These are the activations of a small neural network, seen along a few directions. Each row is one input.
In each table, some parts of the input vary, and every possible input appears once, in random order.
A made-up example of a description, with smaller parts first: ring(8) and (point or ring(11) or (values(3) and line(6))).
Shared parts are said once, and a part with two or three values counts as separate values.
In the rows, 128 means zero.

Other details of the inputs vary at random and push rows far along two fixed directions, the same in every table; ignore that.

Rows:
R1: [133  96 133 112 181  99 131 103  96 126 142 107 172 109 137 149]
R2: [ 81  78  28  82 146 184  83  84 146 113  72 148  88 137  92 125]
R3: [117 188 110 135  41 170  99 157 160 105  92 152  39 143 126 123]
R4: [108 184 120 114  41 178 104 153 163 101  78 137  50 147 123 103]
R5: [123  94 134 119 183  99 128 113  96 121 151 132 170 106 136 151]
R6: [151 145 163 174  92 105 156 174 191 168 145 116 171 157 145  77]
R7: [165 171 191 167  90 103 161 166 143 163 152 106 138 138 153 108]
R8: [ 92  81  21  94 147 177  87  83 149 121  82 143  73 136  96 143]
R9: [163 177 190 159  88 103 162 166 148 144 144 104 160 143 147 101]
R10: [116 186 119 111  36 175 103 146 159 106  71 124  55 150 123 106]
R11: [140  82 137 123 169 116 134  96  94 138 157 107 160 108 121 158]
R12: [103 133  48  78 165 161 108  90 108  89  69 139  80 130  91 147]
R13: [117 210 104 131  59 160 113 162 161  94  76 160  57 156 124 107]
R14: [132  97 125 137 186 106 139 109  85 136 162 143 158 112 127 149]
R15: [105 185 118 117  38 176 101 156 159 101  80 149  53 147 122 108]
R16: [129  81 137 129 170 116 132 107  94 133 166 131 158 104 120 160]
R17: [109 128  46  88 158 161 106  83  98 106  75 129  66 132 102 155]
R18: [133  97 128 133 186 108 144 109  86 140 158 134 157 114 125 151]
R19: [131  80 138 126 174 118 135 103  97 133 164 120 155 104 121 156]
R20: [149 166 197 158  87  97 146 174 153 139 151 111 151 130 167 106]
R21: [138  82 139 122 173 116 134 100  97 139 159 113 156 104 118 157]
R22: [135  96 129 130 189 109 147 105  89 140 156 122 154 114 127 147]
R23: [146 167 195 165  84  93 138 178 149 134 157 133 154 129 167 108]
R24: [145 138 168 167  88  99 137 175 194 167 148 111 166 149 165  85]
R25: [ 91 109  61  69 143 176  91  84 106  91  75 138  75 121  91 146]
R26: [155 168 197 153  86  95 145 171 153 144 146 104 152 129 164 107]
R27: [116  78 143 120 167 118 125 107  90 122 164 146 173 104 118 140]
R28: [131 101 130 121 193 108 149 108  97 122 149 127 173 115 118 139]
R29: [153 175 192 167  90 103 160 176 148 139 152 129 158 141 147 103]
R30: [132  65  97 137 188 112 141 104 129 166 149 124 167 132 125 126]
Each input here is: ring(5) and (point or line(5)).
Q: Changing only the ring(5) part turns R29 into R16. The same change can be made to R13. Which row results?
A: R3
Q: Which other rows does R22 become when the ring(5) part takes its other values? List them by row number.
A: R4, R19, R20, R28
Q: Which other rows does R1 become when the line(5) part takes its other values? List them by row number.
A: R5, R20, R23, R26
Q: List by row number the other rows that have the ring(5) part in common with R18.
A: R7, R14, R17, R22, R30
Q: List by row number the other rows that have the ring(5) part in common with R15.
A: R2, R4, R10, R25, R27

Rows:
R31: [108 125 107 110 122 157 107 113 110 100 116 147  94 119 110 145]
R32: [122 122 112 115 144 132 121 115 111 118 123 132 112 119 122 150]
R33: [122 111 128 119 161 114 130 116 103 121 136 130 151 119 132 135]
R34: [124 157 106 117 105 143 112 130 135 111  97 132  89 134 125 132]
R35: [131 158 162 145  30 155 119 165 185 142 119 121 100 146 138  94]
R36: [122 139 113 142 100 133 122 151 174 140 114 139 120 149 138  96]
R37: [135  96 139 129 167 114 135 107  95 129 160 123 152 107 125 155]
R38: [131 119 156 131 131 115 131 131 115 125 149 134 161 117 128 129]
R39: [124  99 144 117 173 109 135 116 101 116 151 134 175 110 122 136]
R40: [133 131 126 152 112 119 132 151 173 148 130 128 141 146 141 104]
R41: [128 103 138 119 180 104 137 114 100 124 147 128 168 112 129 136]
R42: [148 170 189 162  67 121 140 168 144 140 150 124 121 132 151 110]
R43: [126 137  93 115 136 149 123 107 109 116 108 130  83 129 112 148]
R44: [146 137 143 134 155 107 152 129 117 136 137 115 152 128 132 127]
R45: [134 135 176 143 114 108 141 150 128 127 154 129 167 126 142 116]
R46: [137 116 125 126 163 118 142 112 100 135 138 123 135 120 122 148]
R47: [122 130 109 111 154 126 124 116 118 110 114 128 124 122 122 139]
R48: [135 100 159 157 130 103 144 149 157 154 165 136 192 133 140 100]
R49: [127 110 129 120 157 116 126 114 103 125 138 131 148 115 127 138]
R50: [127 133 102 117 156 128 133 112 110 120 111 124 121 132 123 138]
R51: [139 179 122 133  91 138 130 143 142 127 100 124  90 145 130 119]
R52: [113 130  53 119 139 151 115 118 156 130  85 137  92 153 113 118]
R53: [101 136  97 102 116 160 102 119 118  97  98 151  83 124 110 142]
R54: [124  79 126 120 145 132 122 106 124 147 142 116 145 119 124 131]
R55: [159 131 195 166  73 112 147 162 169 171 164  95 157 135 153 104]
R56: [106 140  92 104 122 154 105 118 116 105  95 145  76 126 117 141]
R57: [127 113 125 121 162 113 132 115 108 121 135 124 151 120 131 142]
R58: [136 147 117 134  78 152 125 137 163 148 104 106  86 148 125 112]
Q: Changing only one part turns R49 into R34. The same change can be made to R56. Which row results?
A: R32
Q: What is each input in this table made of?
A: line(4) and (values(2) or line(5))
Q: Which other rows does R52 become when the values(2) part takes its other values? List them by row number.
A: R58
Q: Start at R44 and move only the line(5) part, one step at a time. The first step leads to R50. Which rows follow, in order?
A: R51, R46, R43
